A small network was shown many inputs. Here are its activations along a few directions, one row for each input.
In each table, some parts of the input vary, and every possible input appears once, in random order.
Descriptions start from the smaller parts, as in this example, which fits no table here: values(2) and (point or ring(11) or (line(6) and ring(8))).
Shared parts are said once, and a part with two or three values counts as separate values.

Other details of the inputs shift rows strongly along two fixed directions, in all tables alike. That doesn't count.

Rows:
x1: -4,34,-34,-8,-5,18,52,-18,-34,-14,60,-24
x2: 73,28,-43,43,12,-43,55,2,-49,-45,-29,25
x3: -26,27,12,-11,-31,-3,28,7,-8,-7,28,20
x4: -40,-6,21,-32,-19,0,-26,-6,36,44,25,-9
x5: -3,-16,6,17,1,3,-29,0,22,9,-44,16
x6: 67,20,-45,23,-12,-32,27,-14,-22,3,15,-6
x7: 76,14,5,74,41,-14,-28,45,-95,-29,-6,-45
x8: -54,-8,17,-53,-19,34,12,-14,5,-9,50,-17
x9: -9,-32,16,7,17,-12,-35,21,56,54,-60,22
x10: 21,45,-33,10,-29,-20,46,-15,-33,17,49,-12
x11: 33,9,-50,31,-6,12,-1,-48,-46,-15,-3,-26
x12: -42,-34,40,-32,9,-3,-31,18,47,-2,-38,26
x13: -32,32,-14,-24,-26,23,51,-28,-41,-19,69,-25
x14: -10,28,-25,4,-42,33,-14,-57,-25,28,54,-41
x15: 48,-4,10,12,9,-37,6,27,27,-3,-44,43
x16: -64,-19,40,-58,-19,22,-6,11,26,-1,19,17
x17: 0,52,-13,-3,-41,-1,39,-19,-31,4,58,-5
x18: -17,-1,-36,0,2,47,-7,-42,-14,9,31,-47
x19: -63,-45,47,-46,31,17,-33,30,78,14,-26,14
x20: 76,-8,-18,49,24,-54,-9,13,13,-30,-78,34
x21: -38,-23,4,-12,6,34,-17,-20,12,6,-10,-19
x22: -27,-19,46,-23,0,-12,-36,20,63,24,-30,30
x23: -36,3,-7,-30,-18,29,-2,-44,-13,-13,52,-43
x24: -47,-24,54,-42,-14,3,-14,36,53,5,-12,43
x25: 64,-25,-18,21,53,-29,21,34,24,-28,-63,30
x26: 51,-26,20,86,78,-14,-49,61,-50,-4,-65,-3
Description of these inputs: values(2) or (line(4) and line(6)).
Q: Change only the line(6) part in x22. List by row number the other rows that result.
A: x4, x12, x19, x20, x23

Rows:
x27: 31,-12,-20,32,20,4,-20,-8,-17,-8,-29,-14
x28: 50,15,-22,41,12,-14,1,-4,-45,-19,-6,-16
x29: 28,31,-32,20,-6,2,26,-16,-48,-4,43,-28
x30: -106,13,33,-72,-48,61,-4,-18,-4,27,110,-39
x31: 54,-2,-28,28,19,-24,12,1,3,-6,-33,10
x32: 34,24,-42,25,-12,-2,10,-32,-37,8,29,-31
x33: -64,-11,49,-34,-4,17,-18,30,24,31,16,3
x34: 26,19,-26,28,-1,10,0,-23,-59,-20,32,-37
x35: -68,-22,23,-57,-4,24,6,-2,53,8,4,14
x36: 54,4,-39,44,15,-10,-9,-22,-33,-16,-17,-20
x37: 8,-15,32,1,15,-37,3,49,45,0,-62,60
x38: -62,10,10,-32,-38,46,-26,-35,-11,22,71,-46
x39: 26,23,-43,4,-3,2,48,-29,-38,-37,29,-17
x40: 23,-32,21,5,28,-37,-12,36,58,-4,-86,54
x41: -64,-10,47,-46,-21,9,-6,19,33,13,14,21
x42: 23,14,-26,28,1,22,-4,-24,-63,-20,31,-43
x43: 40,6,-22,17,-4,-27,13,-11,3,-9,-25,17
x44: -33,-19,28,-18,9,4,-11,22,46,31,-16,16
x45: 11,-18,22,0,11,-36,-3,32,58,10,-70,60
x46: -10,-18,35,-14,11,-15,-5,35,33,-7,-35,35
Q: What do these inputs look like to the network?
A: values(2) and (point or line(9))
Q: The inputs of x35 and x39 match in every part but the values(2) part. If x43 is changed in the same way as x35 into x39, which row does it become?
A: x41
Q: Change only the line(9) part in x41. List by row number the other rows that result.
A: x28, x29, x30, x33, x34, x37, x42, x46
